grid =
 32  -19   24    5   41   16   -2
-25   34   17  -15    7   -7   15
 -3   -8   -9   -2   31  -12   13
grid[0, 0]: 32
grid[2, 3]: -2
grid[1, 3]: -15
grid[2, 6]: 13
grid[0, 2]: 24
grid[1, 6]: 15
grid[1]: [-25, 34, 17, -15, 7, -7, 15]

X =
[[-21  31   7   3   2  25   3  17 -21 -21]
 [  4  63  13  32 -40  80 -22 -33 -45   8]]
Rows and columns are counted from 0.
row 0 col 0	-21
row 0 col 6	3
row 0 col 7	17
row 1 col 7	-33
row 1 col 9	8
row 1 col 4	-40
row 0 col 9	-21
row 0 col 1	31

a =
[[-15   9 -61  10  51   2 -14  13  13  10 -37  62   3   8]
 [ 54  15 -15  -6  18  38  21  18   0   1 -48 -35  12 -28]
 [ 18  -3  -3  67  47   7 -20  11 -20  15  39   9  25   8]
 [ 75  40 -35  -6  36 -12  37 -35   2  35 -23  -1  32 -10]
 [ 40 -19   5  18  46 -17  31   7 -27 -58   6 -28 -43  10]
 [ 30 -23  18  32 -14  34  -5  36 -22  -8   0 -50  -1  46]
 [ 70   6  -6  -8 -38  26  23  16 -13 -52 -22 -50  21   9]
 [ 39 -37  -6   0 -37   5  28 -22  -6   1   4  20  29  66]
 [ 14 -16  -6  54 -11  69 -29  45  -3   8  16  -4  44  25]
 [ 38  44 -42  15  -7   6 -12  -8   7  27   0  15  62   8]
 [ 21  24  -9  51  77  -2 -21  24 -22  39 -15 -25  -2  -9]
 [ 24 -10 -25 -32  14 -23  30  -6  -7   2 -70  -4 -32  43]
 [ 23  31 -30  19  61 -22   2  14 -12 -43  -4  -9 -26 -18]
 [ -7 -17 -31  35  -8  -5 -22  23 -11 -67  30  38   8  47]]
Indices start at 0.
row 0 col 0 -> -15
row 2 col 6 -> -20
row 5 col 6 -> -5
row 7 col 13 -> 66
row 7 col 12 -> 29
row 10 col 9 -> 39
row 10 col 0 -> 21
row 6 col 11 -> -50
row 12 col 1 -> 31
row 13 col 10 -> 30
row 10 col 7 -> 24
row 4 col 7 -> 7
row 8 col 10 -> 16
row 2 col 3 -> 67
row 9 col 1 -> 44
row 9 col 5 -> 6
row 8 col 7 -> 45
row 11 col 10 -> -70
row 13 col 4 -> -8
row 5 col 11 -> -50
row 13 col 9 -> -67
row 13 col 7 -> 23
row 3 col 9 -> 35
row 5 col 1 -> -23
row 13 col 12 -> 8
row 2 col 12 -> 25
row 9 col 9 -> 27
row 7 col 11 -> 20
row 6 col 6 -> 23
row 4 col 0 -> 40
row 13 col 13 -> 47
row 0 col 6 -> -14
row 3 col 5 -> -12
row 0 col 4 -> 51
row 12 col 13 -> -18
row 12 col 6 -> 2
row 12 col 3 -> 19

M =
[[ 14.344   2.243  -4.408   3.820]
 [ 17.067   1.186  -6.629   4.571]
 [ 15.682  -2.124  -1.543   2.746]
 [  9.136  -8.051 -10.332  -0.690]
 [  8.119  -5.301   3.932   5.183]
 [ 10.387  -6.284 -10.368   0.144]
 [ 15.853   4.768 -16.153   4.553]
 [ 10.120   5.296  -0.777   4.107]
 [ 13.030   4.568  -8.454  -1.321]
 [ 16.709  -4.229   4.041   2.674]
 [ 16.211   3.829  -6.056  -1.587]
 [ 16.235   3.775  -0.960   7.600]]
M[0,0] => 14.344
M[8,1] => 4.568
M[9,2] => 4.041
M[1,2] => -6.629
M[5,1] => -6.284
M[1] => [17.067, 1.186, -6.629, 4.571]
M[6] => [15.853, 4.768, -16.153, 4.553]
M[9,1] => -4.229
M[:, 3] => [3.820, 4.571, 2.746, -0.690, 5.183, 0.144, 4.553, 4.107, -1.321, 2.674, -1.587, 7.600]
M[6,1] => 4.768
M[7,1] => 5.296
M[3,2] => -10.332
M[10,0] => 16.211
M[2,0] => 15.682
M[7,0] => 10.120
M[2,3] => 2.746
M[11,3] => 7.600
M[:, 2] => [-4.408, -6.629, -1.543, -10.332, 3.932, -10.368, -16.153, -0.777, -8.454, 4.041, -6.056, -0.960]
M[3] => [9.136, -8.051, -10.332, -0.690]
M[1,3] => 4.571
M[1,1] => 1.186
M[1,0] => 17.067
M[10,3] => -1.587
M[5] => [10.387, -6.284, -10.368, 0.144]
M[7,3] => 4.107
M[5,3] => 0.144
M[8,2] => -8.454
M[0,3] => 3.820

x = [ 37 -72  49 -18 -49  55 -18   8]
x[0] = 37
x[5] = 55
x[4] = -49
x[1] = -72
